Each row below holds a small network's activations on one input, seen along a few directions.
In each table, some parts of the input vary, and every possible input appears once, in random order.
A made-up example of a description, with smaller parts first: one of 5 places around a ring, together with either a single point or one of 9 places around a ring or (one of 3 separate values, together with one of 6 places along a line).
Shared parts are said once, and a part with two or three values counts as separate values.

Other details of the inputs vary at random and push rows far along two fixed directions, the same in every table; ignore that.

A family of inputs:
x1: 13	8	25	6	9	-28	12	9	-14	-9	3
x2: 12	14	2	15	-42	-26	8	-26	-31	14	9
x3: 4	-5	19	3	39	-12	3	35	8	-22	-6
x4: 4	-1	-6	10	-10	-10	-3	-1	-10	0	0
x5: -29	-20	-36	-11	-10	44	1	-12	34	4	0
x6: 19	6	23	7	8	-24	8	9	-18	-15	0
x7: 10	4	22	2	44	-9	9	22	8	-24	-10
x8: 6	-13	31	-1	40	-6	-17	32	-1	-17	-19
x9: 16	15	2	12	-42	-28	2	-28	-27	12	11
x10: 4	-9	-1	-1	9	-1	-6	10	11	-11	0
x11: 14	6	5	3	-39	-27	-23	-15	-37	27	2
x12: -19	-6	-32	-11	-39	28	9	-35	8	17	10
x13: 10	4	2	-2	-13	-8	3	-12	-8	-3	5
x14: 9	8	16	16	10	-28	2	17	-12	-8	-3
x15: 14	23	-3	4	-37	-27	10	-21	-32	21	10
x16: 12	9	14	1	-39	-24	-8	-24	-44	26	2
x17: -21	-1	-43	-10	-33	24	2	-22	14	27	7
x18: 2	-15	22	8	59	3	-1	40	27	-41	-18
x19: -29	-8	-41	-16	-4	43	1	-10	34	10	-3
x20: 21	1	37	-2	12	-23	-13	7	-21	-6	-8
x21: 3	-4	40	-7	43	-7	-4	24	-3	-16	-16
x22: -20	-10	-39	-7	-37	26	0	-24	10	19	7
x23: 10	-7	28	2	36	-7	10	22	9	-29	-6
x24: -1	3	-3	5	-10	-13	4	2	-6	7	5
x25: 19	12	22	5	11	-28	11	10	-11	-5	1
x26: 10	14	2	2	-34	-28	-15	-11	-38	36	-1
x27: -10	9	-29	1	-29	60	-17	-18	-6	43	34
x28: 12	18	11	-2	-34	-25	-6	-21	-40	33	1
x29: -39	-17	-27	-24	17	60	12	-8	47	-11	-5
x30: 4	9	-9	7	-5	-13	0	0	-7	8	-1
x31: 17	11	-7	8	-40	-29	-6	-14	-28	14	10
x32: 5	3	2	5	-10	-7	7	-11	-11	-3	2
x33: 13	10	-7	11	-40	-27	-1	-12	-32	16	9
x34: 14	-7	27	-1	36	-8	4	20	14	-30	-4
x35: 8	5	24	5	41	-9	10	21	12	-24	-11
x36: 7	20	2	13	-39	-28	11	-24	-31	17	10
x37: -16	-9	-38	-8	-38	23	-4	-27	15	19	9
x38: 6	-5	27	-6	63	2	10	36	26	-34	-12
x39: -26	-18	-40	-11	-8	43	-8	-17	35	1	-1
x40: -20	-5	-33	-1	2	75	-27	7	19	28	23
x41: 1	-8	32	-3	43	-9	-14	35	-2	-13	-18
x42: -1	6	-5	3	-10	-11	2	3	-10	4	2
x43: 9	3	1	3	-10	-9	1	-14	-7	-4	4
x44: 7	2	16	9	40	-12	1	30	13	-20	-12
x45: -41	-21	-36	-14	19	55	1	-1	48	-7	-8
x46: -41	-18	-28	-19	19	59	10	-10	48	-10	-6
x47: 5	-2	27	-1	39	-9	11	25	7	-26	-5
x48: 10	1	3	-2	-13	-9	3	-11	-5	-2	7
x49: -34	-19	-36	-19	18	54	3	1	54	-1	-6
x50: 19	3	17	15	9	-29	-7	14	-7	-15	-3
Description of these inputs: one of 2 separate values, together with either a single point or (one of 4 places along a line, together with either a single point or one of 5 places along a line).
Changing only the choice among 2 separate values turns x1 into x24. The same change can be made to x6. Which row results?
Answer: x33
Changing only the choice among 2 separate values turns x9 into x50. The same change can be made to x16. Which row results?
Answer: x8
Start at x37 and move only the place on the line of 5, one step at a time. The first step leads to x10. Which rows follow, in order?
Answer: x31, x39, x50
Change only the choice among 2 separate values in x37. List by row number the other rows that result.
Answer: x34
Change only the place on the line of 4 in x45. List by row number the other rows that result.
Answer: x4, x30, x39
Change only the choice among 2 separate values in x21. List by row number the other rows that result.
Answer: x41

A family of inputs:
x51: -15	-9	-38	-7	-40	35	-2	-31	12	18	13
x52: 16	0	37	10	27	-39	-5	31	-21	-19	-11
x53: -10	-19	19	-8	73	21	-10	36	39	-40	-28
x54: 17	8	21	17	18	-27	-1	31	-16	-4	3
x55: 4	1	15	3	6	-20	-3	15	-13	4	-6
x56: 9	5	-2	-3	-30	-22	-7	-11	-20	23	3
x57: -10	-11	1	-6	17	22	-4	-4	17	-10	-15
x58: 41	30	15	17	-38	-56	1	-4	-57	23	23
x59: -19	-6	-14	-8	21	38	6	12	23	-4	4
x60: -31	-7	-25	-14	-34	35	1	-34	7	24	6
x61: -17	1	-34	-16	-71	19	-3	-55	-9	42	15
x62: -24	-23	-10	-5	34	49	2	15	39	-22	-5
x63: -1	4	-6	5	-51	-14	0	-30	-35	25	6
x64: -7	-18	0	-9	54	30	-4	37	45	-24	-7
x65: 16	21	3	11	-7	-15	0	0	-21	12	10
x66: -10	-15	1	-11	38	38	-1	17	40	-22	1
x67: -15	-12	12	-12	42	31	-4	9	32	-20	-15
x68: -8	-5	-8	-20	-1	19	-1	-7	10	7	-1
x69: -20	0	-46	0	-51	37	-3	-44	5	29	12
x70: 11	22	-21	19	-60	-26	-9	-29	-39	33	16
x71: 20	4	36	5	28	-64	37	12	3	-51	-21
x72: -20	-23	-15	-20	3	40	-4	-12	29	-6	-8
x73: -8	7	-28	4	-24	15	-6	-15	4	25	7
x74: -26	-7	-30	-13	-14	34	-7	-20	22	21	-8
x75: 26	17	31	19	17	-27	-2	15	-19	-9	5
x76: 30	4	28	14	26	-36	-7	34	-13	-22	1
x77: 26	-1	36	4	26	-40	-9	28	-16	-21	-10
x78: -11	2	-9	-12	2	20	-2	-11	8	10	-6
x79: 21	9	39	17	29	-27	3	31	-18	-18	5
x80: 33	29	7	26	-49	-90	39	-26	-42	-6	11
x81: 11	5	10	16	4	-23	-3	19	-17	-6	5
x82: -31	-11	-21	-21	3	44	4	-9	23	8	-4
Changing only one part turns x76 into x77. The same change can be made to x73. Which row results?
Answer: x74
Describe the family of inputs behind these rows.
Answer: one of 2 separate values, together with either a single point or (one of 3 separate values, together with one of 5 places around a ring)
Change only the choice among 3 separate values in x54. List by row number the other rows that result.
Answer: x64, x73

A family of inputs:
x83: -10	7	-12	7	-8	8	5	-11	6	4	6
x84: 21	29	-3	9	-58	-38	12	-33	-48	34	15
x85: 2	-5	1	6	28	5	0	26	20	-23	2
x86: 23	17	-2	9	-67	-42	-1	-30	-50	24	18
x87: -6	4	-16	-10	-53	2	7	-37	-12	26	12
x88: 18	23	-11	11	-62	-49	-2	-28	-48	29	5
x89: -35	-7	-43	-14	-8	59	7	-22	47	11	3
x90: -30	-26	-26	-20	38	98	-46	26	40	15	0
x91: -11	-23	26	-21	86	39	6	35	59	-51	-25
x92: 14	-10	37	6	41	-15	4	30	1	-36	-9
x93: -41	-13	-41	-26	-10	52	6	-26	43	12	-13
x94: -10	3	-31	-4	-52	-6	0	-27	-13	24	4
x95: 18	-2	55	6	94	-18	10	57	12	-58	-20
x96: 25	15	12	8	-26	-35	-2	-13	-32	2	5
x97: 35	17	54	28	37	-62	6	43	-30	-28	2
x98: 20	15	-3	10	-64	-51	1	-32	-45	31	16
x99: 45	13	48	19	34	-60	5	44	-33	-31	0
x100: -33	-17	-42	-27	-13	57	3	-34	43	6	-1
x101: 26	-1	47	12	93	-22	3	63	24	-54	-13
x102: 20	-8	50	19	88	-18	5	69	19	-57	-12
x103: -33	-25	-26	-24	41	97	-42	23	45	21	2
x104: 8	-8	39	5	46	-22	3	30	5	-34	-13
x105: -41	-18	-36	-18	-10	53	2	-33	40	5	-8
x106: 17	22	-9	7	-58	-51	2	-31	-44	33	6
x107: -37	-12	-48	-5	-10	61	4	-21	43	6	3
x108: -36	-19	-27	-17	28	63	8	7	63	-11	-2
x109: 21	-11	52	10	89	-17	10	65	12	-58	-16
x110: 17	0	29	11	48	-13	9	31	1	-32	-10
x111: 2	-2	4	8	6	34	-42	20	-21	32	10
x112: 22	15	-4	14	-67	-48	-4	-29	-48	27	15
x113: 45	8	59	12	35	-66	3	36	-30	-31	-2
x114: 16	11	7	5	-23	-48	4	-3	-29	11	1
x115: 2	-3	-4	-3	-5	-6	0	-13	7	1	-3
x116: -40	-15	-34	-23	-11	58	4	-35	37	2	-4
x117: -20	4	-25	-5	-48	-5	6	-31	-15	26	2
x118: -2	13	-36	8	-49	3	-1	-29	-7	24	17
x119: -6	8	-34	4	-48	0	5	-26	-5	28	22
x120: -3	5	1	-6	-2	40	-38	12	-14	45	11
x121: -7	0	-2	-8	-9	-8	7	-3	1	7	-7
x122: -6	4	-22	0	-52	6	3	-42	-14	21	8
x123: -39	-35	-25	-17	23	61	2	-2	58	-17	-13
x124: -5	6	-33	-6	-49	1	10	-32	-12	28	18
x125: -6	9	-24	-6	-49	3	13	-31	-14	30	15
x126: -31	-20	-35	-21	29	66	5	0	56	-19	-9
x127: -15	-8	-14	-2	-15	2	5	-7	2	5	-6
x128: -7	-3	4	-5	-10	1	5	-11	-4	-4	2
x129: 24	12	9	12	-26	-40	-5	-11	-29	5	1
x130: 42	20	68	24	42	-37	-40	57	-61	9	5
x131: -42	-24	-26	-22	31	64	12	1	52	-17	-7
x132: 8	24	-3	10	-57	-48	4	-33	-50	30	3
x133: -38	-29	-20	-26	25	59	4	-2	62	-13	-13
x134: 41	8	56	26	32	-63	0	30	-30	-29	-12
x135: 43	13	62	16	35	-64	2	30	-26	-25	-12
x136: 13	21	-8	16	-63	-47	3	-32	-50	32	4
x137: 4	-2	4	-5	33	5	9	13	16	-18	-5
Describe the family of inputs behind these rows.
Answer: one of 5 places around a ring, together with either a single point or (one of 2 separate values, together with one of 5 places along a line)
Changing only the place on the ring of 5 turns x97 into x108. The same change can be made to x132. Which row results?
Answer: x93
List by row number the other rows that have the place on the ring of 5 in common with x101.
Answer: x98, x100, x103, x106, x113, x114, x115, x119, x124, x137
Change only the choice among 2 separate values in x136. List by row number the other rows that result.
Answer: x127
Change only the place on the line of 5 in x91. List by row number the other rows that result.
Answer: x84, x89, x93, x135
List by row number the other rows that have the place on the ring of 5 in common with x86.
Answer: x85, x88, x90, x94, x96, x99, x112, x118, x126, x129
